These are the activations of a small neural network, seen along a few directions. Each row is one input.
In each table, some parts of the input vary, and every possible input appears once, in random order.
Descriptions start from the smaller parts, as in this example, which fits no table here: one of 5 places around a ring, together with either a single point or one of 11 places around a ring or (one of 3 separate values, together with one of 6 places along a line).
Shared parts are said once, and a part with two or three values counts as separate values.
(in the rows, 128 means zero)

Other details of the inputs vary at random and push rows far along two fixed directions, the same in every table; ignore that.

Rows:
x1: [106 146 154 130 136 107 168  75 207 107 129  79 149 120]
x2: [165  95  84 134 130 153  95 200  45 144 138 152 110 160]
x3: [156  94  89 157 126 162  96 204  49 145 149 157 103 156]
x4: [123 163 175 103 119 113 159  77 197 139 120 130 150  94]
x5: [ 92 155 173 108 131 107 167  90 197 128 126 130 149 110]
x6: [144 141 119 133  93 107 195 192  97 195 154  88 190 100]
x7: [134 115 145 127 152 169  61  89 148  89 114 199  63 150]
x8: [122 167 169  98 120 106 150  81 196 132 114 123 162 109]
x9: [138  91  91 153 126 160  85 190  44 146 148 159 114 164]
x10: [151  83  65 151 142 154  92 185  61 117 140 102 106 180]
x11: [104 157 177  99 126 102 158  76 191 136 112 127 163 113]
x12: [105 108 128 142 157 138  67  65 125  59  97 167  51 136]
x13: [125 169 171 107 114 113 152  82 203 135 121 126 154 101]
x14: [129 146 120 150  86 114 179 189 101 193 162  88 203 104]
x15: [113 133 102 167  93  89 190 168  66 171 148  60 180  74]
x16: [100 163 176 119 120 107 153  82 198 132 126 127 164 115]
x17: [143 115 141 102 155 160  59  84 146  85 101 195  68 156]
x18: [132 113 145 110 164 153  69  94 145  82 100 192  67 171]
x19: [144  92  64 152 127 135  90 170  20 120 121 123  96 132]
x20: [148  96  85 142 122 152  78 200  43 145 142 148 124 175]
x21: [141 107 122 141 167 168  70  85 166  59 119 145  54 160]
x22: [107 130 101 148  98  77 187 164  62 169 135  56 189  91]
x23: [119 135 123 145  96 102 196 190  93 192 157  91 199 115]
x24: [150 107 115 117 167 159  68  81 163  57 106 142  57 168]
x25: [ 97 156 175  90 133 100 168  88 195 128 115 124 155 112]
x26: [148  93  65 162 124 141  90 175  22 123 131 124  88 124]
x27: [129 155 150 118 133 113 167  72 215 109 123  78 139 105]
x28: [132 137 109 116  99 102 192 199  89 191 153  84 197 104]
x29: [140 119 136 106 158 163  71 101 156  84 112 192  54 145]
x30: [105 158 171 111 128 113 168  94 201 131 127 130 144  96]
Description of these inputs: one of 5 places around a ring, together with either one of 2 separate values or one of 4 places along a line.
The inputs of x19 and x26 match in every part but the place on the ring of 5. If x17 is changed in the same way as x19 into x26, which row does it become?
> x4
Change only the place on the ring of 5 in x18. List by row number the other rows that result.
> x2, x3, x6, x23

Rows:
x31: [153  96  68 150 126 142 120 203  46 156 145  91 128 146]
x32: [132 111 122 119 153 140  54  85 119  66  96 171  59 158]
x33: [144 108 113 119 159 154  58  87 138  66 105 158  62 175]
x34: [112 153 191  83 152 119 147  59 234 106 106 150 129 137]
x35: [138  93  67 156 109 131 117 188  33 152 150 106 137 149]
x36: [152  96  72 150 128 143 121 193  50 145 147  92 143 146]
x37: [115 140 123 131 100  91 210 137 128 166 147  71 180  79]
x38: [141 158 164 105 115 115 172 107 183 156 124 115 171 111]
x39: [147 103  75 143 118 127 131 198  36 144 141 111 121 121]
x40: [146 102  78 163 122 139 120 203  56 151 146  94 128 141]
x41: [131  94  94 147 136 146  96 146  76 127 130 129  95 141]
x42: [130 110 126 111 144 167  61 112 131 103 125 191  77 153]
x43: [135 108 116 138 151 159  81 108 128  75 124 164  53 144]
x44: [112 159 159 120 123  96 159  71 202 110 115  95 152 115]
x45: [132 110  92 150 127 134  91 146  73 112 124 137 105 150]
x46: [ 97 159 181 108 130 100 168  93 191 136 118 142 158 113]
x47: [169 109  93 153 108 151 117 213  58 172 154 134 143 149]
x48: [144 114  87 128 108 139 112 216  41 170 149 133 146 133]
x49: [129 104 126 142 161 162  59  89 132  68 116 163  64 155]
x50: [132 111 118 133 158 153  73  96 127  68 109 178  46 138]
x51: [107 151 129 145 105  86 194 145 121 172 135  67 185  83]
x52: [106 166 175 105 119 115 151  88 207 134 134 131 156 103]
x53: [118 164 181  78 143 126 131  55 239 107 111 145 130 117]
x54: [ 99 158 200  83 147 107 141  53 217 103  95 165 124 121]
x55: [126 165 184  99 118 102 159  78 186 140 108 139 154  96]
x56: [111 147 132 130 105  85 194 139 114 162 131  63 198  84]
x57: [150 115 144 131 145 171  60 103 139  96 119 200  65 160]
x58: [107 137 128 138 104  94 197 132 123 167 143  63 200  88]
x59: [ 96 158 175 120 142 108 143  41 204  90  99 125 129  98]
x60: [101 171 187  94 135 118 129  53 226 106 108 162 127 103]
x61: [157 113  94 155 105 144 118 206  41 174 147 145 142 136]
x62: [110 155 170 112 123 108 180 121 189 147 130 119 171 125]
x63: [136 106  96 153 126 140  91 146  84 112 137 129 105 157]
x64: [127 107 127 141 161 161  58  91 136  74 113 163  48 154]
x65: [125 108 141 125 154 163  75 123 134  97 125 193  76 175]
x66: [112 150 133 130 103  79 198 143 118 173 130  61 188  79]
x67: [118 148 131 143 108  96 196 142 141 158 142  55 200  96]
x68: [154 101  69 158 117 141 132 208  54 143 154 104 121 135]
x69: [125  98 125 122 144 153  95 142 105 124 131 178  99 166]
x70: [131 146 119 123 107  96 211 149 139 161 144  59 182  90]
x71: [147 108 136 122 142 168  68 102 127 107 115 197  73 155]
x72: [122 161 137 120  94 105 187 166 151 183 154  87 204 100]
Describe the family of inputs behind these rows.
> one of 6 places along a line, together with either one of 3 separate values or one of 4 places along a line
The inputs of x32 and x35 match in every part but the place on the line of 6. If x55 is changed in the same way as x32 into x35, which row does it become?
> x71
The inputs of x37 and x68 match in every part but the place on the line of 6. If x58 is changed in the same way as x37 into x68, which row does it become?
> x67
A walk changes only the place on the line of 4. It starts at x45 and steps to x59. List the rest of the walk in order.
> x51, x50
Change only the place on the line of 6 in x46. List by row number the other rows that result.
> x34, x54, x62, x65, x69
List by row number the other rows that have the place on the line of 6 in common with x34.
> x31, x33, x36, x38, x53, x70

Rows:
x73: [144  99  94 117 142 156 110 205  87 143 143 143 120 171]
x74: [116 159 127 167  90  86 202 143 130 172 147  46 200  88]
x75: [139 146 131 138 119 112 175 113 152 137 141  68 158  89]
x76: [125 153 151 111 117 129 125 123 140 136 126 159 131  99]
x77: [133 111  75 179 103 119 144 201  44 155 154  75 169 150]
x78: [105 125 140 122 141  92 160 101 128 122 106 106 137 114]
x79: [ 98 159 182  81 138 109 127  78 189 116 103 158 138 123]
x80: [115 167 201  98 133 110 164  53 212 123 104 166 128  84]
x81: [152 106 112 150 122 164 102 179  97 153 158 145 119 155]
x82: [117 144 154 128 113 127 134 112 159 157 138 141 155 112]
x83: [ 99 161 164 123  99 108 162 129 153 163 137 132 169  92]
x84: [131  93 100 120 177 163  69 117 127  61 109 149  49 175]
x85: [109 157 172  89 126 106 153  85 189 148 116 126 178 120]
x86: [140 107  78 133 121 121 103 169  48 128 129 116 111 121]
x87: [ 98 144 136 159  97  78 220 141 111 177 142  65 187  70]
x88: [123 111 131 125 137 157  74 121 123 118 129 181 111 168]
x89: [121  97 142 127 159 159  66 117 110  95 116 219  66 176]
x90: [124 102 124 142 153 150  88  92 145  74 122 134  84 166]
x91: [124 153 164  99 120 107 183 125 180 164 134  93 194 126]
x92: [106 147 170 131 107 106 182 125 150 167 132 138 161  95]
x93: [118 120 112 155 123 134 112 113 113 124 132 114 119 118]
x94: [143 131 127 152 114 144 110 158 116 149 141 148 132 144]
x95: [139 141 129 117 115 102 176 108 159 132 125  64 157 102]
x96: [146  96  80 145 133 131 126 182  65 140 143  77 142 154]
x97: [ 97 120 118 142 127 114 115 125 103 108 127 122 125 129]
x98: [ 93 162 190  95 144 122 165  71 244 109 126 144 139 130]
x99: [113  98  83 172 104 102 175 207  22 172 154  83 172 124]
x100: [121 171 189  94 123 124 142  47 224 125 110 152 144  90]
x101: [148 115  66 164  93 123 153 199  33 179 158  69 174  96]
x102: [132  93  90 132 148 147  69 126  81 100 112 133  95 161]
x103: [124 170 169 101 118 115 198 113 214 149 137 114 165  83]
x104: [162 119  64 157  94 107 158 208  39 172 146  58 172 123]
x105: [173 104 109 112 139 166  79 153 108 122 131 163  89 168]
x106: [155 122 108 152 140 149  82 110 116  87 115 137  80 134]
x107: [134 111 109 135 151 156  49 102 101  67 108 173  46 126]
x108: [139 116  90 150 120 115 132 171  75 139 127  79 155 146]
x109: [161 120 141 118 142 171  84 113 157 106 125 175  84 144]
x110: [150 111 129 116 157 165  47 122 128  91 104 191  78 193]
x111: [117 115  78 173  98 117 139 202  31 166 157  89 150 107]
x112: [135 118 134 137 136 153  78 131 131 109 126 177 109 180]
x113: [160 116  79 121 109 138 159 234  66 184 162 108 155 137]
x114: [146 115 111 105 131 148  70 153  85 122 120 185  88 146]
x115: [112 145 178 107 154 154 112  70 232  90 118 180  79 134]
x116: [113 111 112 121 151 129  77 115  99  86 105 141  89 145]
x117: [123  94  82 154 144 142 118 174  87 113 151 110 108 157]
x118: [ 91 144 150 130 123  95 159  68 176 119 124  93 167 108]
x119: [146 108  91 120 151 146 105 134 118  91 124 124  73 141]
x120: [132 117 129 134 118 138 138 165 124 154 154 126 161 156]
x121: [ 96 156 161 129 136 106 180  72 220 109 129  90 131  89]
x122: [158 141 132 134 118 143 114 142 130 139 131 150 131 129]
x123: [118 146 127 158  99  95 208 144 137 174 160  38 196  87]
x124: [152 148 143 107 116 125 128 121 156 135 114 140 138 134]
x125: [142  96 110 123 160 145  71  96  94  72  93 172  38 145]
x126: [116 165 196  79 133 100 166  52 208 122  95 160 128  99]
x127: [129 157 174  79 131 123 122  54 205 119 102 158 128 116]
x128: [ 91 160 150 123  90  83 198 165 125 191 155  99 223 100]
x129: [138 122 110 117 134 132 100  91 121 102 108 123 101 126]
x130: [150 102  85 144 152 164  92 148 102  90 134 135  64 134]
x131: [103 147 192  86 150 110 142  64 193 114  93 169 124 128]
x132: [143  98 102 151 146 146  92 130  70  99 117 156  66 123]
Describe the family of inputs behind these rows.
> one of 2 separate values, together with one of 5 places around a ring, together with one of 6 places along a line
The inputs of x122 and x106 match in every part but the choice among 2 separate values. If x124 is changed in the same way as x122 into x106, which row does it become?
> x104
The inputs of x127 and x129 match in every part but the choice among 2 separate values. If x103 is changed in the same way as x127 into x129, which row does it become?
> x130
Change only the choice among 2 separate values in x92. List by row number the other rows that result.
> x87
Change only the place on the ring of 5 in x131. List by row number the other rows that result.
> x80, x89, x92, x126
